array([[126, 123, 134, 119, 139, 132, 117, 119, 127, 120, 116, 125],
       [131, 122, 127, 131, 127, 130, 136, 124, 118, 129, 125, 131],
       [120, 130, 128, 118, 126, 127, 131, 124, 136, 139, 131, 134],
       [129, 135, 123, 124, 130, 136, 126, 133, 127, 119, 131, 123],
       [149, 139, 120, 117, 138, 154, 129, 127, 109, 114, 135, 131],
       [130, 125, 129, 121, 132, 141, 129, 122, 120, 124, 121, 133]]) yields 123

array([[121, 128, 118, 116, 114, 128, 140, 127, 125, 114, 127,  98, 127],
       [137, 129, 120, 115, 123, 136, 134, 130, 134, 120, 128, 113, 131],
       [109, 124, 128, 135, 140, 110, 126, 128, 113, 130, 128, 130, 117],
       [132, 129, 136, 149, 111, 134, 118, 127, 131, 138, 129, 143, 131],
       [111, 124, 127, 130, 136, 112, 127, 129, 115, 129, 128, 128, 117],
       [120, 126, 122, 105, 156, 120, 137, 127, 122, 117, 129, 113, 124]]) yields 131

array([[146, 141, 123, 108, 126, 149, 119],
       [111, 112, 137, 143, 134, 113, 141],
       [139, 121, 144, 119, 145, 139, 142],
       [141, 146, 108, 120, 110, 134, 109],
       [148, 149, 110, 111, 112, 144, 108],
       [140, 121, 146, 117, 147, 141, 143],
       [122, 139, 102, 138, 102, 115, 108],
       [116, 116, 134, 141, 131, 115, 137],
       [145, 124, 144, 114, 145, 144, 140],
       [117, 119, 132, 138, 130, 118, 135],
       [143, 136, 129, 112, 131, 146, 125],
       [111, 110, 139, 145, 135, 111, 143]]) yields 135

array([[128, 138, 136, 125, 116, 133, 134, 117, 122, 131],
       [127, 135, 138, 127, 116, 136, 131, 117, 121, 132],
       [129, 128, 117, 131, 136, 134, 116, 133, 117, 120],
       [134, 113, 127, 127, 135, 142, 120, 125, 119, 130],
       [133, 107, 123, 127, 132, 155, 126, 133, 115, 126],
       [130, 119, 133, 128, 127, 140, 116, 124, 118, 133],
       [127, 123, 127, 131, 131, 139, 123, 129, 115, 123],
       [127, 125, 123, 129, 133, 136, 122, 129, 117, 125],
       [131, 130, 116, 132, 136, 134, 115, 131, 116, 118]]) yields 123

array([[133, 146, 124, 127, 137, 151, 119, 123, 137, 140, 140, 139, 123],
       [128, 124, 128, 128, 127, 124, 130, 129, 128, 124, 126, 127, 130],
       [131, 124, 125, 126, 131, 130, 129, 126, 136, 121, 130, 136, 136],
       [126, 136, 130, 131, 126, 131, 125, 130, 120, 139, 128, 121, 118],
       [127, 119, 128, 127, 126, 120, 132, 129, 128, 120, 124, 127, 133],
       [131, 143, 126, 128, 134, 146, 120, 125, 133, 140, 137, 134, 122],
       [127, 134, 129, 130, 127, 131, 125, 129, 124, 136, 129, 125, 122]]) yields 133
---
[[128 121 122 127 139 138 125 131 148 123 127 129 128]
 [119 125 121 127 123 150 140 118 131 130 126 128 128]
 [133 111 131 128 133 125 122 140 136 131 133 129 128]
 [126 133 119 127 130 124 123 132 147 134 129 128 127]
 [126 128 110 129 137 126 118 136 132 122 127 128 127]
 [127 125 139 127 129 136 139 114 146 127 128 128 129]
 [131 130 143 128 120 108 123 121 124 133 132 127 129]
 [128 121 117 128 130 118 109 141 127 131 131 129 128]
 [128 140 118 129 126 111 107 132 110 126 128 128 127]
 [129 123 136 128 123 144 148 131 112 131 126 128 129]]
129

[[133 130 135 128 128 127 124 136]
 [106 116 128 110 155 152 118 104]
 [110 140 119 146 109 148 146 110]
 [152 149 154 152 138 153 140 148]
 [109 143 104 154 111 148 155 107]
 [137 130 114 134 119 114 142 130]
 [142 106 110 111 129 144 114 113]
 [130 136 136 122 132 134 119 129]
 [146 129 118 136 130 119 141 141]
 [115 134 127 143 120 148 142 116]
 [129 135 134 126 128 129 124 133]
 [132 120 137 139 132 131 130 137]]
137

[[152 129 137 127 143 135 141 129 122 123 118]
 [117 116 138 133 127 110 125 124 116 122 121]
 [128 136 122 128 126 137 123 117 124 122 132]
 [135 142 125 134 128 126 135 105 114 136 140]
 [129 110 123 112 135 121 116 129 128 132 142]
 [131 135 138 107 120 125 121 120 135 125 118]
 [133 123 128 128 132 131 114 129 130 113 138]
 [135 119 131 135 109 128 136 134 115 123 138]
 [121 136 121 120 130 120 148 142 125 124 130]
 [135 121 113 133 109 140 139 124 134 127 115]
 [117 128 137 129 115 132 138 120 140 128 127]
 [116 130 141 125 124 154 119 127 120 113 133]]
133

[[122 129 127 132 124 130 128 134 129 125 125 130 136 131]
 [131 135 127 127 121 136 124 139 126 135 126 126 122 133]
 [137 124 133 127 122 122 115 121 133 132 133 136 137 128]
 [136 136 126 127 123 126 126 129 126 123 125 120 116 121]
 [116 116 130 107 124 135 112 139 134 135 128 125 115 122]
 [124 123 129 118 120 126 119 131 123 131 131 127 128 134]
 [130 123 132 123 120 129 125 128 133 130 130 134 131 128]]
128

[[111 144 128 125 132 138 133 128 131 125]
 [112 143 134 128 134 139 126 127 135 139]
 [125 131 125 120 132 129 126 131 128 133]
 [120 139 120 129 125 127 123 124 129 123]
 [126 129 120 125 134 127 130 106 144 139]
 [126 129 128 124 139 119 131 125 137 120]
 [131 133 134 119 119 122 124 125 132 127]
 [131 138 121 119 131 119 118 104 138 133]
 [121 135 124 126 124 129 129 129 127 128]
 [121 143 131 131 126 135 128 116 126 128]]
128
